A small network was shown many inputs. Here are its activations along a few directions, one row for each input.
Each table varies a few parts of the input and shows all the possible inputs, shuffled.
A made-up example of a description, with smaller parts first: one of 6 places along a line, together with either a single point or one of 11 places around a ring or (one of 3 separate values, together with one of 8 places around a ring).
Shared parts are said once, and a part with two or three values counts as separate values.

Other details of the inputs vary at random and push rows far along three fixed directions, the same in every table; ignore that.

Table:
row 1: [-14  19   8   2   7 -29  -6  -3   0 -18  -8]
row 2: [  6  -5   8  -6 -21   4  29 -22  29  17  26]
row 3: [ 27  -8  -3 -18 -11  10  11  -4   3  21  13]
row 4: [-16   0   1   4   6   7  30  10 -10  29 -12]
row 5: [ -5  30  11  -9   2 -34 -12 -10   5 -34  -1]
row 6: [-26  -7  -1  17   7  20  13  18 -18   2 -28]
row 7: [ 37 -54 -27  -5   9  15  11   9  -1  24  10]
row 8: [ 51 -33 -23 -18 -16  17   4   2   4  -2  21]
row 9: [-27 -13  -9  19  -2  25 -17   2 -13   7 -11]
row 10: [ 57   1  -9 -13  -5 -22   1  -2  21   1  34]
row 11: [-28 -14  20  12   4  24  29  -5   8  26  -2]
row 12: [ 17 -17  -8   1 -19  24  13   7  -1  25  -6]
row 13: [ 14 -17  -6   6 -16  16   1  -3   0  22  -3]
row 14: [ 12  46  17 -20 -21 -39   3 -24  20 -11   9]
row 15: [-10 -61  -4  13  -1  37  19  -6   0  13  -3]
row 16: [  3  25  11 -15 -15  -5  23  -8   7  20   2]
row 17: [ 51 -37 -22 -16   9 -12 -11   0   9 -10  27]
row 18: [ -5  32  18  -2   8 -13 -27   0   3 -22   6]
row 19: [  8   6 -13  -2   0  -5   0   9   0 -11  13]
row 20: [-25  14  -2  -4  -6  -3  -4  -9  -5 -12 -11]
row 21: [ 31  11  -9 -15 -24 -14  34 -12  19  38  26]
row 22: [ 31  34  10 -13 -40 -13  20 -16  19  22  12]
row 23: [ 21 -13  -5 -17  12 -12 -33  -3   5 -41   6]
row 24: [ -5  28  13   1   5 -16  20  -1   6  28   4]
row 25: [ 40 -43 -22   3  14  15  -1  16  -1   7  14]
row 26: [-38  -3  -9   7  -8  18  26   4 -18  15 -22]
row 27: [-18  15  -5   4  -6   7  13   8  -8  -5  -5]
row 28: [ -7  30  21  -3  -9  -8   5 -15   7  27   1]
row 29: [ -5 -26 -11  13  24  11  -9  24 -16 -16 -13]
row 30: [-11  11  -3  -3  15 -27 -24  -3  -1 -37   5]
row 31: [ 37  11   6  -9 -13 -11 -15 -10  19   5  15]
row 32: [ -5   8   6  -4 -20  -5   4 -12   0  10 -10]
row 33: [ 23 -47 -23 -11  10  16   0  11  -8  -7   0]
row 34: [-18  30   7  -4 -23 -11   4 -16   4  10  -5]
row 35: [ 18 -12  -5 -10  35 -30 -46   6   1 -57  10]
row 36: [-24  18  18  14  21  -1 -33   4  -7 -16  -7]
row 37: [ 2 -7 -9  9 -1  5 18 11 -8  9 -6]
row 38: [ 27   1  -2 -17  12   0 -21   8   5 -29  21]
row 39: [-23 -26 -14  17   9  27   7  18 -25  -6 -25]
row 40: [ -2  27  12  -1  -3 -11  -7  -1   6 -18  -6]
row 41: [-31  38  10   9 -10  -9 -16  -6  -3 -13 -10]
row 42: [-29  12  -3   9  -5  11  -3   4 -11 -11 -13]
row 43: [-16  16  -4  16  -5   1  18   6  -3  22   0]
row 44: [-33 -51   8  22  34  24 -25   2  -5 -31 -15]
row 45: [-11  22   6   0 -23  -6   6 -20   9  26  -1]
row 46: [ 13 -16  -2 -12  18 -13 -49  -3   0 -45   3]
row 47: [-20   4   9   9  -7  -3 -10 -15  -3  11 -17]
row 48: [-8  9  8 15 23 -3 -1 16 -6  6  2]
row 49: [ -8  -2   1   3   6  22  26  19 -11  17  -5]
row 50: [-9  0  2 -6 10  4 13  8 -9  1 -7]
row 51: [-18   2  10   9  14 -13 -41 -11  -2 -20 -16]
row 52: [-32  13   9  18  20   8  12  20 -17   9 -16]
Each input here is: one of 4 places along a line, together with either a single point or (one of 2 separate values, together with one of 6 places along a line).
Question: The inputs of row 31 and row 9 match in every part but the place on the line of 4. If row 6 is changed in the same way as row 31 into row 9, which row does it become?
Answer: row 27
Question: The inputs of row 32 and row 34 match in every part but the place on the line of 4. If row 1 is changed in the same way as row 32 into row 34, which row does it become?
Answer: row 30
Question: Which other rows does row 49 become when the place on the line of 6 takes its other values? List them by row number.
Answer: row 18, row 36, row 38, row 48, row 52
Question: Which other rows does row 49 become when the choice among 2 separate values takes its other values? List them by row number.
Answer: row 50
Question: Which other rows does row 19 become when the choice among 2 separate values takes its other values? List them by row number.
Answer: row 30

Table:
row 53: [ 21   5  -1 -16   6 -16 -25  -6   3 -12  14]
row 54: [ 30  14   0 -18   2 -23   3   5   5 -13   7]
row 55: [ 23   8  -2 -15   7 -17 -35  -7   0 -28  11]
row 56: [-22  24  18  14  25 -22 -35  -6   5 -25   8]
row 57: [ 21  42   2  -2 -43 -10  31 -12  17  36  17]
row 58: [-43  43  25  15  -5  -4 -15  -7  -2  -3 -24]
row 59: [-28  11   8  10  15 -13 -13  -8  -4  -3  -4]
row 60: [  1   1   9  -5  -2  -9 -15 -13   4 -17 -11]
row 61: [  2 -37 -12  11 -24  30  19  -1  -1  17  -8]
row 62: [ -8 -48 -25  15  -7  40  -7   8 -12   3  -7]
row 63: [  6 -28  -8   6  17  21 -24  12 -13  -4   1]
row 64: [ -5  12  19  -4 -17  -9  16 -16   8  19 -11]
row 65: [-23  29   2   7 -14 -16   0 -11  -4   3 -11]
row 66: [ 22 -10  12  -7  -3  -3 -12  -7  15  -9   8]
row 67: [-14   9 -14   3  -5  -7   4   3  -9   0  -9]
row 68: [ -4   4  14   7 -10   7  -2  -4   5   4 -12]
row 69: [  6 -39 -26  16  10  27  13  27 -18  -4  -7]
row 70: [ -2 -23   7  10 -10  20  32  -8  11  36   1]
row 71: [  3 -30 -25   2  13   2  -1  17 -15 -22  -7]
row 72: [ 23   7  -8  -6 -10  14  15  11  -1  21   7]
row 73: [ 19  -3  -2 -13  -7 -26 -26 -20  14 -43  11]
row 74: [  6  -8  -9  -5  27 -18 -23   2   0 -25  16]
row 75: [-52  36  27  20 -15   9  18  -7  -4  38 -30]
row 76: [ 13  12  -1 -17 -31   5  22 -14   8  34   0]
row 77: [ 16  -1   2 -18   2 -14 -25 -12   7 -14  10]
row 78: [ 18 -16  -9   3  12  15   6  22  -9  -1  -4]
row 79: [-27   1  17   9  -2  -7  17 -17   5  15 -12]
row 80: [ 34  18   5 -15   8 -21 -19   6  11 -15  25]
row 81: [-44  24   7  13  12  -3  -6   8 -23  -2 -32]
row 82: [ 46  31  10 -43 -35  -3  43 -11  32   3  50]
row 83: [ 14  -9   0  -3 -20  16  31 -10  18  44  17]
row 84: [  5 -15  -9   6  13  11   9  11   1  13  12]
row 85: [ 10 -18  -8  -3  14   0   8  14  -9   2  -5]
row 86: [-21  19   7   1  15 -13  -9   5 -13  -7 -14]
row 87: [ -6 -34 -24   0  -2  13 -20  -2  -8 -21  -4]
row 88: [  6  12   6  -4  29 -37 -14   1   8 -34  13]
row 89: [ 6  8  9  4 15 -7  4 17 -1 -5 -3]
row 90: [-49  25  16  27   9  10 -16   7 -20   2 -30]
row 91: [-10 -42 -20 -18   5  37  18   9 -13 -12   3]
row 92: [  9 -36 -10  11  28  12   7  21  -3  -4   7]
row 93: [  4  -9  -1  -7  -9  -1  12 -15  12  22  10]
row 94: [ -5  11 -11  10 -14   7  15   9  -4  12  -3]
Question: The inputs of row 90 and row 55 match in every part but one. If row 89 is changed in the same way as row 90 into row 55, which row does it become?
Answer: row 85
Question: The inputs of row 77 and row 75 match in every part but one. If row 88 is changed in the same way as row 77 into row 75, which row does it become?
Answer: row 92
Question: What do these inputs look like to the network?
Answer: one of 2 separate values, together with either a single point or (one of 4 places along a line, together with one of 5 places along a line)
Question: Which other rows does row 65 become when the choice among 2 separate values takes its other values? List them by row number.
Answer: row 57
